Each row below holds a small network's activations on one input, seen along a few directions.
Each table varies a few parts of the input and shows all the possible inputs, shuffled.
Descriptions start from the smaller parts, as in this example, which fits no table here: one of 2 separate values, together with either a single point or one of 9 places along a line or (one of 4 places along a line, together with one of 5 places around a ring).
Shared parts are said once, and a part with two or three values counts as separate values.
(in the rows, 128 means zero)

Other details of the inputs vary at random and push rows far along two fixed directions, the same in every table; ignore that.

Rows:
R1: [145  77 113 174 170 105 138 112 185  84  98 128 109]
R2: [135  88 127 162 171 161 106 150 220  72 130 119 100]
R3: [116  49 150 134 172 152  99 165 139  93  96 116 102]
R4: [101 190 119 120 109 131 159  78 122 157 147 120 134]
R5: [113 221 108 118 107 141 151  89 103 143 184 122 147]
R6: [117 187 104 174 109 128 149  96 153 174 148 142 102]
R7: [135  48 171  80 124 101 142 151 101 137  72 142 126]
R8: [ 91 133 174  59  96 114 145 119  32 195 110 122 135]
R9: [147  85 111 177 143 108 106 156 149 113 104 133 121]
R10: [124 219  93 147 118 130 131 101 183 126 214 123 123]
R11: [134 164 147  88  49 141 153 147  59 197 114 154 163]
R12: [126  47 214  48 130  92 133 145  64 137  80 120 143]
R13: [151  33 159 102 132 109 126 167  65 105  48 134 158]
R14: [133 101 104 181 197  93  87 129 196  60 167 108  97]
R15: [129 204  81 153 106 143 109 119 131 155 175 135 130]
R16: [124 182 123  64  74 152 143 124  29 173 125 139 171]
R17: [130  57 131 153 181 161 115 141 174  55  98 111 114]
R18: [151 217  76 168 116 142 112 117 199 129 192 136 129]
Description of these inputs: one of 3 separate values, together with either a single point or one of 5 places around a ring.
The inputs of R9 and R11 match in every part but the choice among 3 separate values. If R6 is changed in the same way as R9 into R11, which row does it become?
Answer: R7
List by row number the other rows that have the choice among 3 separate values in common with R1.
Answer: R4, R5, R13, R16, R17
Change only the choice among 3 separate values in R17. List by row number the other rows that result.
Answer: R2, R3

Rows:
R19: [ 90 207 142  70  65 110 152 109  61 204 182 127 140]
R20: [134 177  67 226 149 116 130  82 201 121 148 127 110]
R21: [108 228  77 167 127 137 147  82 169 108 215 113 130]
R22: [151  41 166 101 111  94 128 175  95 144  64 148 137]
R23: [ 75 195 136  98  62 188 175 105  62 223 119 138 122]
R24: [143 187 106 144 138 137 106 116 182 130 180 133 110]
R25: [118 189  80 178 153 142 102 113 205  79 211 103 124]
R26: [131  76 163  93 123 128 105 172  54 153  89 138 128]
R27: [135  40 145 109 155 120 124 154  62  96  62 129 136]
R28: [153  69 170  99 101 130 119 187  85 146  82 150 143]
R29: [165  83 100 188 152 145  98 163 203  68 111 132 132]
R30: [136  89 158  49 135 141 106 153  63 115  99 121 153]
R31: [143 184  81 175 151 104 114  92 228 123 183 130  96]
R32: [100 214 121 119  98 110 157  79 104 160 181 114 146]
R33: [117 208  69 170 105 177 118 116 142 149 163 131 129]
R34: [144  79 102 192 174  90  97 137 190 104 117 130  92]
R35: [ 95 212 150  70  70 140 136 127  56 191 191 127 143]
R36: [127  28 187 101 120 144 149 167 107 129  45 135 127]
R37: [145  90 137  92 162 118 127 125 106  85 106 123 138]
R38: [ 85 210 150  56  71 179 175  89  75 210 139 134 129]
R39: [108  45 165 137 195 112 116 133 182  61 127  95  98]
R40: [158  97 117 162 194  84 112  98 197  69 121 114 116]
R41: [166  53 131 180 157  91 128 139 177  83  74 134 134]
R42: [146  72 151  97 103 135 152 160  64 122  65 146 161]
The inputs of R36 and R38 match in every part but one. If R41 is changed in the same way as R36 into R38, which row does it become?
Answer: R40
Describe the family of inputs behind these rows.
Answer: one of 4 places along a line, together with either a single point or one of 5 places around a ring
Change only the place on the ring of 5 in R29. List by row number the other rows that result.
Answer: R22, R28, R41, R42
List by row number the other rows that have the place on the line of 4 in common with R34.
Answer: R20, R23, R26, R27, R33

Rows:
R43: [128 220  75 155  80 184 138 121 117 156 154 138 147]
R44: [151  82 137 138 172  86  88 143 181  80 140 114 119]
R45: [116  75 142 146 192 112 116 112 182  75 119 100 108]
R46: [125  76 138 154 187  76 105 114 172  93 125 102 101]
R47: [106 130 158  90  77 118 155 121  48 209  85 138 136]
R48: [130  82 121 138 184 141  86 149 159  56 138 108 120]
R49: [146 177  98 162 141 109 113 109 191 102 184 124 136]
R50: [156  66 157  51 133 125 135 137  57 154  41 157 126]
R51: [124 135 157  72  68 168 149 150  70 177  97 145 160]
R52: [171  75 122 168 154 125 110 150 188  71  99 127 134]
R53: [129 214 110 147  72 166 143 121 154 188 157 149 128]
R54: [144  69 125 184 169 113 126 119 181  81  84 118 117]
R55: [130 180  96 169 148 147 115 107 229  92 188 116 119]
R56: [120 134 146  86  71 122 170 137  39 181 101 154 154]
R57: [153 164  89 192 118 125 115 127 210 134 151 140 118]
R58: [131  61 167  79 118 149 109 185  42 146  72 138 137]
R59: [136  76 127 201 178 114 115 122 214 100 102 123  88]
R60: [114 227  90 124  98 167 129 107 106 139 187 120 146]
R61: [ 90 214 110 120  97 157 165  95 138 154 187 125 124]
R62: [173  76 119 172 157 101 104 153 184  81 105 137 136]
R63: [131  55 171  79 106 124 157 159  48 129  62 137 148]
R64: [102 127 155  77  71 162 174 140  57 178  98 146 142]
R65: [153  75 104 176 163 119  84 165 161  91 109 130 114]
R66: [113 206  92 161  74 135 162 108 143 186 161 149 115]
R67: [109 220  99 131  97 119 160  91 122 156 193 132 135]
R68: [134  84 130 143 185 127  79 152 157  72 144 111 107]
R69: [127  60 159  74 116 165 116 181  43 130  67 134 151]
R70: [132 220  71 159  83 161 131 123 113 165 160 148 149]
R71: [131  87 123 160 178  79 112 127 187  79 153 113  97]
R72: [117  68 184  63 140  82 133 126  40 135  87 115 150]
R73: [118 228  84 133 103 145 121 108 106 147 196 129 147]
R74: [112  70 187  58 137 105 140 125  43 126  81 106 148]
R75: [108  62 196  51 131 107 137 154  53 135 104 123 123]
R76: [126 240  88  99 119 145 145  67 136 173 172 142 111]
R77: [114 145 180  44  88 136 133 140  55 177 133 130 147]
R78: [139  63 132 177 163 116 125 148 190  94 109 135  92]
R79: [109 223  92 126  97 146 116 113 108 164 195 125 130]
R80: [ 89 231 115 141 106 142 151  72 147 184 185 119 109]
R81: [130  64 130 179 172 128 124 124 194  89  87 120 107]
R82: [143 178 101 158 139 131 120 107 196  91 177 114 133]
R83: [128  58 174  90 119  97 143 139  47 152  51 136 151]
R84: [136  79 130 146 179 100 125 127 169  54 135 108 117]
Describe the family of inputs behind these rows.
Answer: one of 2 separate values, together with either a single point or (one of 4 places along a line, together with one of 5 places around a ring)
The inputs of R43 and R60 match in every part but the choice among 2 separate values. If R65 is changed in the same way as R43 into R60, which row does it become?
Answer: R79
The inputs of R74 and R54 match in every part but the choice among 2 separate values. If R72 is changed in the same way as R74 into R54, which row does it become?
Answer: R83
Change only the place on the ring of 5 in R78. List by row number the other rows that result.
Answer: R56, R63, R64, R66
